These are the activations of a small neural network, seen along a few directions. Each row is one input.
In each table, some parts of the input vary, and every possible input appears once, in random order.
Descriptions start from the smaller parts, as in this example, which fits no table here: one of 3 separate values, together with either a single point or one of 9 places along a line or (one of 4 places along a line, together with one of 8 places around a ring).
Shared parts are said once, and a part with two or three values counts as separate values.
(in the rows, 128 means zero)

Other details of the inputs vary at random and push rows far along two fixed directions, the same in every table; ignore that.

Rows:
row 1: [125 131 178 157 133 179 147 129 155  95  93 126 139]
row 2: [104 105 164 112  98 212 118 141 169 100  79 103 209]
row 3: [132 132 187 131  92 116 162 118 117 215 173 116 136]
row 4: [109 128 186 135  94 118 155 117 116 219 174  99 130]
row 5: [112 142 202  86  76 115 140 122 101 172 188  97 136]
row 6: [148 131  88 152 134 102 136 152 105 169 127 163  80]
row 7: [124 122 172 110  99 210 102 118 167  96  71 104 175]
row 8: [120 128  87 118 154  90 105 157  88 136 128 179 130]
row 9: [130 135 128 161 144  92 139 150  95 106 130 177  85]
row 10: [113 117  78 127 149  72 143 134  94 121 135 133 119]
row 11: [ 80 130 193  88  96 109 112 165 116 205 174 110 170]
row 12: [150 151 100 151 149  88  98 122  76 108 135 128  99]
row 13: [103  88 160  99 128 209 114 129 214 136  94  92 199]
row 14: [122 129 177 119 105 210 107 105 160  91  71  93 174]
row 15: [160 129  64 132 170 163 143  90 178  66 103 135 116]
row 16: [148 115  97 161 161 140 169 108 160  82  76 153 102]
row 17: [141 113  88 161 136  96 134 131 117 167 144 161  81]
row 18: [140 168 102 151 146  85 109 114  97 100 142 144 107]
row 19: [109 137 193 107  93 115 131 120  98 177 209  60 130]
row 20: [137 115  67 127 178 185 112 123 154  81  49 158 159]
row 21: [ 99 135 196  74 119 105 141 144 117 207 187 105 171]
row 22: [162 150  95 124 149  91 145 107 119 114 177 152 100]
row 23: [176 129  96 123 149  94 133 115 100 124 164 136  96]
row 24: [178 119  78 137 162 173 100 115 156  63  54 129 130]
row 25: [138 103 153 118 112 206 109 109 198 111 112  68 158]
row 26: [ 73 141 188 127  81 117 117 149  76 155 176 100 176]
row 27: [118 112 167 148 120 176 148 130 189 109 103 118 132]
row 28: [ 77 132 196 105  65 109 108 129 109 167 186  91 127]
row 29: [105 106  77 134 131  73 118 143 107 114 139 146 117]
row 30: [148 134 119 154 144  79 173 120 110 121 135 171  89]
row 31: [131 138  84 139 136  85 115 112 128 108 173 146  90]
row 32: [138 161  98 139 141  80 107 125 102 103 140 154 104]
row 33: [128 134  95 121 119  84 105 134  93 119 123 156  89]
row 34: [140 159  88 132 135  81 114 129 118 116 146 143  95]
row 35: [151 120  97 156 158 151 147 143 162  79  69 162 100]
row 36: [168 122  69 166 173 190 138 120 155  98  43 162 109]
row 37: [121 104 169  92 113 198 156 124 190 121  94  77 206]
row 38: [ 83 141 201  96  77 116 133 118  97 173 185  79 128]
row 39: [117 120  85 108 174  76 132 135 105 151 140 149 118]
row 40: [154 138  87 132 135  84 102 135  97 124 138 127  89]
row 41: [146 117 148 139 121 226 137 137 180 138  68 124 152]
row 42: [118 118  81 125 127  77 120 159  92 119 127 150 125]
Description of these inputs: one of 6 places along a line, together with either one of 2 separate values or one of 5 places along a line.
The inputs of row 35 and row 27 match in every part but the place on the line of 6. If row 34 is changed in the same way as row 35 into row 27, which row does it become? -> row 31
The inputs of row 37 and row 26 match in every part but the place on the line of 6. If row 23 is changed in the same way as row 37 into row 26, which row does it become? -> row 12
Start at row 8 and move only the place on the line of 5, one step at a time. The first step leads to row 2. Which rows follow, in order? -> row 7, row 24, row 32
Which other rows does row 35 become when the choice among 2 separate values takes its other values? List them by row number. -> row 6
Which other rows does row 7 become when the place on the line of 6 takes its other values? List them by row number. -> row 5, row 14, row 28, row 33, row 38

Rows:
row 43: [124  83 114  95 136 202 126 121 206 111  80 104 191]
row 44: [ 78 128 208  85  85 183 122 122 177 136 159  36 186]
row 45: [121 128  95 128 149 104 126 150 117 128 115 172 122]
row 46: [128 130  99 118 154 108 139 138 104 130 124 159 140]
row 47: [ 88 153 242 143  61  76 157 153  73 224 223  96 101]
row 48: [160 147  73 118 126 110  83 113  85  96 106 139  98]
row 49: [148 114  88 127 140  98 151 111 131 136 162 137  92]
row 50: [113 126 234 102  79 169 156 108 175 181 163  51 178]
row 51: [170 150  94 156 132 125 111 115 110 163 143 129  95]
row 52: [135 145  98 140 144  98 110 132 119  80 125 160 101]
row 53: [104 161 235 118  81  72 165 136  67 221 243  96 118]
row 54: [119  95 136 134 127 213 138 145 184 102  36 118 175]
row 55: [133 131  94 160 129  95 119 138  94  78 122 161  97]
row 56: [147 142 123 145 142 105 145 129 130 135 143 160  79]
row 57: [134 129 123 159 139 113 148 114 117 141 130 155  83]
row 58: [152 100 128 107 135 228  82 136 178 127  53  99 182]
row 59: [128 112  80 113 151  89 126 135 121 130 124 154 139]
row 60: [127 133  95 156 137  91 113 125  99  82 124 163  99]
row 61: [110 118  92 143 145 103 127 145 101 132 105 171 116]
row 62: [128 116 134 109 140 200 118 103 199  71  79  82 178]
row 63: [141 146 101 132 155 106 128 117 102  84 130 144 120]
The inputs of row 57 and row 60 match in every part but one. If row 50 is changed in the same way as row 57 into row 60, which row does it become? -> row 62
What is each input in this table made of? -> one of 3 separate values, together with either a single point or one of 6 places along a line
List by row number the other rows that have the choice among 3 separate values in common with row 54. -> row 43, row 45, row 46, row 58, row 59, row 61
